A small network was shown many inputs. Here are its activations along a few directions, one row for each input.
Each table varies a few parts of the input and shows all the possible inputs, shuffled.
Descriptions start from the smaller parts, as in this example, which fits no table here: one of 4 places along a line, together with either a single point or one of 9 places along a line or (one of 3 separate values, together with one of 5 places around a ring).
Shared parts are said once, and a part with two or three values counts as separate values.
(in the rows, 128 means zero)

Table:
row 1: [183 117  89 112 136 159 129 144 129 104 137 109 153]
row 2: [160 121 133 114  72 142 110 137  71 115 163  99 149]
row 3: [ 87 168 151 181  97 109 138  88 116 124  78 130  62]
row 4: [110 141 106 133 109 158 147 127  82 165 169 119 158]
row 5: [ 91 140 147 138 120 114 138 127 147 162  93 152  88]
row 6: [163 135  69 105 141 138 125 138 162  88 143 117 163]
row 7: [156 106  86 112 123 159 114 149 107 109 156 116 148]
row 8: [130 148  93 129 156 158 149  79 202 118 158 124 181]
row 9: [123 139 133 128  69 144 155 112  72 165 181 116 144]
row 10: [132 150 195 117 176  86 141 139 105 161 217 128 132]
row 11: [132 129  88 119 150 169 157 107 137 155 149 117 161]
row 12: [127 111 144 126 123 103  92 139 135 119  69 148 103]
row 13: [120  94 152 116 147 104 101 160 140 123  66 143 109]
row 14: [118 121  89 122 130 169 156 118 109 159 168 134 149]
row 15: [174 133  89 127 147 150 108 110 204  74 153 115 172]
row 16: [116 146  73 103 150 149 157  94 172 130 152 132 166]
row 17: [177 129 199 118 166  71 113 163  97 112 203 123 147]
row 18: [ 79 103 164 125 158 119 154 158 156 162  97 147  90]
row 19: [105  75 158 113 159 103 112 171 143 116  72 139 107]
row 20: [127 125 147 170 105 100  90 114 119 105  63 132  94]
row 21: [ 97 158 151 162 101 108 132 100 127 146  87 149  73]
row 22: [154 126 109 110 101 149 109 153  79 112 154 110 156]
row 23: [ 85 121 158 119 150 121 137 139 157 165  88 149  90]
row 24: [127 134 148 174  87  90 109 105 104  82  56 124  76]
Question: Describe the family of inputs behind these rows.
Answer: one of 2 separate values, together with either a single point or one of 5 places along a line or one of 6 places along a line
Question: The inputs of row 20 and row 21 match in every part but the choice among 2 separate values. If row 15 is changed in the same way as row 20 into row 21, which row does it become?
Answer: row 8
Question: Which other rows does row 23 become when the place on the line of 5 takes its other values? List them by row number.
Answer: row 3, row 5, row 18, row 21
Question: Which other rows does row 9 become when the choice among 2 separate values takes its other values? List them by row number.
Answer: row 2

Table:
row 25: [174 114  70 108 147 155 123 129 165  57 140 129 150]
row 26: [152 130 122 123 134 125 146 117  96 168 240 116 189]
row 27: [ 84 146 102 166  87 141 119  92 161 130  66 165  88]
row 28: [ 46 104 170 152 201  93 143 160 235 142  37 172  93]
row 29: [157 152 145 118 122 113 126 137 110 141 226 101 183]
row 30: [115 146  95  89 148 160 165 131  81 191 235 116 195]
row 31: [167 127  81 107 152 135 109 155 152  62  85 116 154]
row 32: [ 72 171  91 159  88 142 161  76 155 141  60 141  78]
row 33: [163  82 174 123 117  80  82 149  86 128 139 114 105]
row 34: [173  94  96 145 129 115  87 137 161  88  65 127 111]
row 35: [159 136 102 158 137 117  83 122 152  81  37 131 102]
row 36: [143 125 157  99 124 100 109 178  69 104 167 101 151]
row 37: [162 132  64 103 154 189 170  88 184 113 166 105 185]
row 38: [128 118 195 141  92  95 111 114  65 144 106 145  95]
row 39: [ 81 104 249 117 197  51 136 170 162 187  87 172  61]
row 40: [115 120 116 157 101 136 123 107 131  93  41 146 112]
row 41: [133 123 180 143 117 110  89 153  69 129 120 113  85]
row 42: [153 144  40  81 169 219 182  98 174 143 168 128 177]
row 43: [ 66 162 165 161  83 129 185 107  55 180 131 119  68]
row 44: [154 133  78 111 128 178 143 130 190 108 155 104 197]
row 45: [156 123 144 104 117 101 100 141  98 115 218 122 148]
row 46: [ 65 131 180 150  72 130 125 125  65 169 127 132  87]
Question: The inputs of row 34 and row 33 match in every part but one. If row 27 is changed in the same way as row 34 into row 33, which row does it become?
Answer: row 46
Question: Describe the family of inputs behind these rows.
Answer: one of 2 separate values, together with either a single point or one of 10 places along a line
Question: Which other rows does row 45 become when the choice among 2 separate values takes its other values? List them by row number.
Answer: row 25

Table:
row 47: [ 93 129 166 148 146 101 135 141 140 138  80 148  85]
row 48: [148 121  71 132 118 167 116 113 184  83  78 125 138]
row 49: [102 112 140 132 145 121 129 142 147 147  71 150  94]
row 50: [126 131  94 107 120 163 146 120 115 155 154 126 147]
row 51: [132 116 136  97 154 132 146 149 124 145 184 122 158]
row 52: [129 147 133 128 112 132 135 108  94 139 168 115 132]
row 53: [157 125 149 114 137 109 125 146  97 127 182 111 142]
row 54: [136 129 145 112 148 123 137 148 119 146 186 121 157]
row 55: [137 135 152 112 148 118 137 144 110 146 194 114 146]
row 56: [137 127 113 126  93 129 114 132  84 120 150 107 141]
row 57: [122 130 102 141 159 124 129 112 218 104  57 144 123]
row 58: [143 149  55 118 140 168 151  92 170 109 143 125 178]
row 59: [143 127 157 116 142 115 123 138 107 137 191 113 146]
row 60: [145 117  99 134 141 140 106 130 207  76  34 134 115]
row 61: [142 110 118  98 151 143 133 150 129 152 177 126 163]
row 62: [126 118 134 142  93 119 112 131 100 118 104 124 116]
row 63: [100 127 174 155 138  92 121 131 129 130  86 140  79]
row 64: [ 90 118 160 135 147 106 135 141 145 141  80 149  92]
row 65: [159 132  48 117 123 181 123 113 161  84 123 117 164]
row 66: [123 150 132 128 115 135 137 113 102 154 171 121 136]
row 67: [156 110 140 111 126 114 103 157  96 114 173 112 155]
row 68: [119 112 162 146 119  93  99 149 117 113  66 138  94]
row 69: [112 127 168 149 121  88 113 135 125 126  78 143  78]
row 70: [158 131  69 104 169 151 145 121 185 103 164 127 187]
row 71: [ 97 125 134 127 116 136 145 119 131 150 120 140 115]
row 72: [118 146 121 122 116 143 147 117 107 149 163 123 140]
row 73: [143 134 125 127 102 132 119 124  80 124 148 112 134]
row 74: [ 99 134 174 153 142  95 119 130 135 145  89 150  81]
row 75: [115 133 152 148 117 121 132 110 109 136 122 127 103]
row 76: [130 124 149 143  98 118 110 123  99 125 107 133 109]
row 77: [162 116 149 112 135 113 110 152  89 118 172 111 146]
row 78: [109 121 114 126 121 150 145 125 131 152 110 137 120]
row 79: [132 138  79 135 139 155 145  94 194 109  98 136 150]
row 80: [136 145 124 129  97 126 130 117  91 134 160 115 130]
row 81: [119 119 171 148 126  93 104 143 113 115  64 140  86]
row 82: [106 140 148 146 114 125 134 111 118 151 126 136 103]
row 83: [127 134 144 145 105 114 130 117 101 129 114 125 104]
row 84: [111 137 115 110 116 149 152 120 115 151 163 126 146]
row 85: [104 134 143 143 117 127 139 120 124 148 121 138 113]
row 86: [177 108  63 103 156 160 111 140 174  76 147 118 175]
Question: Describe the family of inputs behind these rows.
Answer: one of 4 places along a line, together with either one of 2 separate values or one of 8 places along a line
Question: The inputs of row 64 and row 84 match in every part but the place on the line of 4. If row 47 is changed in the same way as row 64 into row 84, which row does it become?
Answer: row 72
Question: The inputs of row 78 and row 49 match in every part but the place on the line of 4. If row 79 is changed in the same way as row 78 into row 49, which row does it become?
Answer: row 57
Question: Which other rows does row 82 become when the place on the line of 8 takes its other values? List them by row number.
Answer: row 62, row 71, row 75, row 76, row 78, row 83, row 85
Question: Which other rows does row 48 become when the place on the line of 4 takes its other values? List them by row number.
Answer: row 60, row 65, row 86

Table:
row 87: [ 93 152 175 128  88 133 121 116  53 152 156 125 105]
row 88: [152  82 148 149 110  88  71 151 164 102  52 142  94]
row 89: [167 143  83 119 121 153 140 117 133  90 154  96 166]
row 90: [102 142 107 145  99 129 141  97 124 123  60 136  99]
row 91: [108 108 171 109 131 117 148 168  57 196 183 135 134]
row 92: [ 94 154 203 150 125 102 131 123 120 156 141 128  83]
row 93: [162 128  70 116 127 180 121 115 152  92 141 124 163]
row 94: [117 123 197 144 177  75 119 162  96 119 123 137  85]
row 95: [173 106  53  96 138 184 105 131 157 105 119 126 146]
row 96: [166 133  97 125 119 152 118 100 117 101 182 121 172]
row 97: [142 135 112 114 164 149 131  98 141 126 191 122 180]
row 98: [136 148  86 102 160 145 151 121 161 111 166 100 167]
row 99: [ 77 156 184 136 127 125 145 132  85 174 163 125 113]
row 100: [ 92 132 102 148  84 144 155  87 134 126  65 142  82]
row 101: [ 66 141 112 147 122 141 169 100 168 145  79 150  90]
row 102: [ 87 146 113 151 139 120 148 106 158 150  74 150 106]
row 103: [106 100 169 147 147  92  92 162 188 107  67 146 112]
row 104: [152 129  75 118 165 171 139 121 179 122 152 135 164]
row 105: [133 134 111 157 114 112 117 123 130 123  54 137 108]
row 106: [120 110 153  96  96 119 128 166  28 174 173 114 121]
row 107: [123 149 188 150  82 105 115 114  94 144 125 124  72]
row 108: [173 131  99 111 107 130 116 116 103 113 199 126 164]
row 109: [143 100 143 144 114 105 102 135 145 100  49 143 102]
row 110: [137 125  59  97 179 176 130 148 182 120 129 112 155]
row 111: [145 141 111 103 140 130 144 128 132 126 204 125 171]
row 112: [107 140 134 133 148 116 145 125 162 135  65 148 112]
row 113: [140 113 130  89 132 132 144 136 131 156 199 105 196]
row 114: [140 112 181 160 141  78 104 158  66  98 115 117  76]
row 115: [114 120 152 147 152  99 120 153 173 117  65 148 114]
row 116: [171 107 121 106  92 136 133 133 105 135 193 101 188]
Question: The inputs of row 93 and row 104 match in every part but one. If row 106 is changed in the same way as row 93 into row 104, which row does it become?
Answer: row 91
Question: Describe the family of inputs behind these rows.
Answer: one of 2 separate values, together with either one of 4 places along a line or one of 5 places along a line or one of 6 places along a line
Question: Which other rows does row 109 become when the place on the line of 5 takes its other values? List them by row number.
Answer: row 88, row 90, row 100, row 105
